Each row below holds a small network's activations on one input, seen along a few directions.
Each table varies a few parts of the input and shows all the possible inputs, shuffled.
Descriptions start from the smaller parts, as in this example, which fits no table here: one of 4 places along a line, together with either a single point or one of 9 places around a ring or (one of 3 separate values, together with one of 8 places around a ring).
Shared parts are said once, and a part with two or three values counts as separate values.
(in the rows, 128 means zero)

Other details of the inputs shift rows strongly along two fixed directions, in all tables alike. That doesn't count.

Table:
R1: [145 115 136 136 105 166 154 110 155 169 175 159 123]
R2: [157 122 121 157 156 177 155 147 155 152 167 145 123]
R3: [111 128 122 154 150 126  96 134 103 139 112 119 116]
R4: [155 144  42 194 101 124 116 171 142 186 152 185 118]
R5: [122 152 120 129 103 121 110 152 112 125 103 132 140]
R6: [185 140  56 190  87 143 126 138 144 178 154 137  93]
R7: [154 119 134 151 152 181 143 149 160 168 161 145 126]
R8: [105 149 185  93 125 110 133 118  94  66 130 127 164]
R9: [126 144  99 165 136 109  68 148  87 127  78  85 103]
R10: [117 130 171  98 135  77 117 102  67  52  77  52 153]
R11: [ 88 120 166  78 148 109 150 113 147  73 110 125 123]
R12: [106  99 155  98 140 114 160 119 111  96 128 108 149]
R13: [ 99 151 155  76 170 109  62 104  40  53  83  59 129]
R14: [148 120 128 137 125 106 117 129 110 133 103  93 141]
R15: [130 144 142 128  95 117 100 101 102 119 112  93 119]
R16: [143 114 103 139  99 177 170 128 164 158 170 153 112]
R17: [131 110 111 151 155 168 156 151 150 153 170 155 114]
R18: [101 132 201 100 162 139 114 111 101  88 113  91 146]
R19: [145 122 130 150 159 160 152 142 142 140 171 143 122]
R20: [134 117 129 138 132  84 117 118  95 109 117  96 143]
R21: [ 90 149 197 108 159  84  71  98  43  52  70  55 136]
R22: [154 138  58 137 133  81  67 127  71 140  93  85 124]
R23: [176 117  65 190 119 122 115 148 150 210 136 138 128]
R24: [113  77 179  82 143 177 196 125 167 138 157 144 166]
R25: [128 121  86 165 121  76  87 129  89 150  85 100 126]
R26: [113 124 200  86 133 173 181 124 154 129 175 182 177]
R27: [107 101 173  83 115 179 200 108 156 113 186 149 133]
R28: [130 113 107 137 127 105 129 131 108 117 103  97 135]
R29: [128 147  88 170 140 105  81 145  84 110  86  84 101]
R30: [122 151  82 146 125  65  82 132 117  99  56  96  89]
R31: [119 145  84 150 123  76  72 134 133 138  62 114  93]
R32: [101 126 160  42 162 126 121  98 135  79 110 125 127]
R33: [149 128  59 181  89 127 115 132 134 170 153 143  94]
R34: [150 144  58 186 101 131 112 166 141 202 140 186 122]
R35: [ 98 146 180 116 158  82  82 106  52  43  91  60 132]
R36: [157 135  83 170 122  67 101 134  87 128 102  87 122]
R37: [101  95 156 102 140 113 151 115 113 100 131 113 154]
R38: [118 127 196  84 128 183 181 132 167 135 174 177 178]
R39: [119 153 184  91 116 132 133 131 110  90 116 122 163]
R40: [179 161  23 163 109 143  93 168 130 198 154 179 120]
R41: [111 143  96 146 129  67  75 125 123 127  67 116  97]
R42: [ 97 101 170  93 137 123 140 112 117 113 108 102 160]
R43: [150 121 105  98 114 185 146 112 145 163 184 155 117]
R44: [119  80 198  87 152 167 194 107 158 139 173 153 175]
R45: [152 147  58 175 102 128 132 172 139 171 150 175 119]
R46: [ 98 120 165 100 106 137 135  95 111 112 130 118 127]
R47: [137 150  94 160 130  63  69 122 124 135  74 117  96]
R48: [123 131 183  91 103 143 137  98 115  94 127  96 132]
R49: [184 160  54 193 100 136 126 172 146 180 148 168 124]
R50: [137 118 132 123 141 147 147 129 201 166 141 169 121]
R51: [120 100 192  85 120 181 193  97 158 114 198 154 145]
R52: [128 148  87 158  84 101  77 119  96 142  93  95  99]
R53: [127 131 119 130  89 132 114 119 116 130 114 105 109]
R54: [121 107 105 130 141 135 154 137 194 152 151 178 110]
R55: [127 109 183  88 117 179 199 103 156 113 193 147 138]
R56: [131 152  94 154 128  47  68 123 112 100  76 101  94]
R57: [155 120 110 136 141 149 164 137 202 152 147 169 112]
R58: [147 128  63 164 121 118 107 154 177 177 103 153  89]
R59: [117 105 181  78 158 155 195 117 195 108 166 168 135]
R60: [ 91 122 194  73 126 176 176 131 154 122 155 169 174]
R61: [ 82 118 179 103 162 129 127 118  95  72 126 102 136]
R62: [155 119 114 136 135 152 149 140 204 171 138 170 112]
R63: [ 88 100 199  87 166 193 168 123 154 125 158 143 152]
R64: [ 89 163 167  88 114  88 110 123  64  40  73  85 151]
R65: [178 158  54 193 102 125 127 171 141 180 158 175 120]
Description of these inputs: one of 5 separate values, together with either a single point or (one of 2 separate values, together with one of 6 places around a ring).
Question: Changing only the choice among 5 separate values turns R61 into R37. The same change can be made to R3. Which row results?
Answer: R25
Question: Changing only the choice among 5 separate values turns R6 into R49. The same change can be made to R33. Which row results?
Answer: R4
Question: Which other rows does R57 become when the choice among 2 separate values takes its other values? List them by row number.
Answer: R30
Question: Which other rows does R9 become when the choice among 5 separate values takes its other values? List them by row number.
Answer: R5, R24, R53, R58
Question: Which other rows does R52 become when the choice among 2 separate values takes its other values? List them by row number.
Answer: R15

Table:
R66: [117 104 138 120 132 138 131 106 119 123 134 102 117]
R67: [155 145  92 165 138 116  99 141 116 135 122 116 105]
R68: [146 117  79 158 121 120 101 120 117 153 121 103  96]
R69: [ 97 117 192 103 170 111 122 120 100  87  97  93 161]
R70: [ 95 132 182  94 152 126 126 111  86  60 121  92 134]
R71: [133 121 130 118 102 134 167 126 134 127 154 145 146]
R72: [151  81 134 121 141 197 186 119 197 184 191 164 126]
R73: [147 166  96 163  96 122  84 141  98 152 118 128 123]
R74: [108 119 155  87 156 164 177 128 212 122 154 187 114]
R75: [161 143  83 164  87  91 118 136 119 146 118 126 126]
R76: [106 156 184  80 117 125 113 111  83  76 109 104 153]
R77: [146 141  91 167  83  97 121 136 111 140 119 121 123]
R78: [141 161  94 163  93 130  95 145 102 152 124 134 120]
R79: [ 79 163 176  58 112 112 114 112 134  69  86 140 134]
R80: [107 110 175  80 139 121 125  88 100  81 113  76 130]
R81: [138  95 130 129 170 164 165 148 170 169 164 164 153]
R82: [ 97 152 178  76 116 133 121 112  80  75 119 113 154]
R83: [135 150  71 144  81  68 113 137 166 136  89 154 101]
R84: [110  90 145  84 143 162 178 106 224 148 144 176 103]
R85: [ 76 121 178  72 173  86 119 122 150  75  67 124 136]
R86: [143 144  97 171 130 122 102 142 111 133 125 115 102]
R87: [147 143  82 164 136 120 100 143 109 133 128 120 104]
R88: [151 162  84 151  99 124  91 144 102 152 127 136 124]
R89: [ 98 129 180  88 105 102 146 105  87  65 117  99 155]
R90: [140  86 146 124 137 188 174 114 179 170 179 147 126]
R91: [120 101 148 135 164 151 152 144 147 148 142 141 148]
R92: [151 147  95 175 133 118  96 141 113 139 123 115 106]
R93: [139 124  83 168 154 105  99 153 113 153 107 121 128]
R94: [144 120  88 168 116 116  96 121 114 153 113  93  92]
R95: [157 145  77 159  88  90 116 136 112 143 122 125 126]
R96: [153 146  83 163 137 115  98 142 111 135 126 117 106]
R97: [111 108 146 128 165 129 134 138 120 126 125 124 149]
R98: [143 108 145 126 105 164 191 128 173 156 181 169 152]
R99: [145  85 140 130 174 187 189 151 197 186 183 186 158]
R100: [ 92 149 182  83 115 133 119 114  76  76 120 110 151]
Question: Describe the family of inputs behind these rows.
Answer: one of 5 separate values, together with either a single point or one of 6 places around a ring
Question: List by row number the other rows that have the choice among 5 separate values in common with R87.
Answer: R67, R70, R74, R86, R92, R96
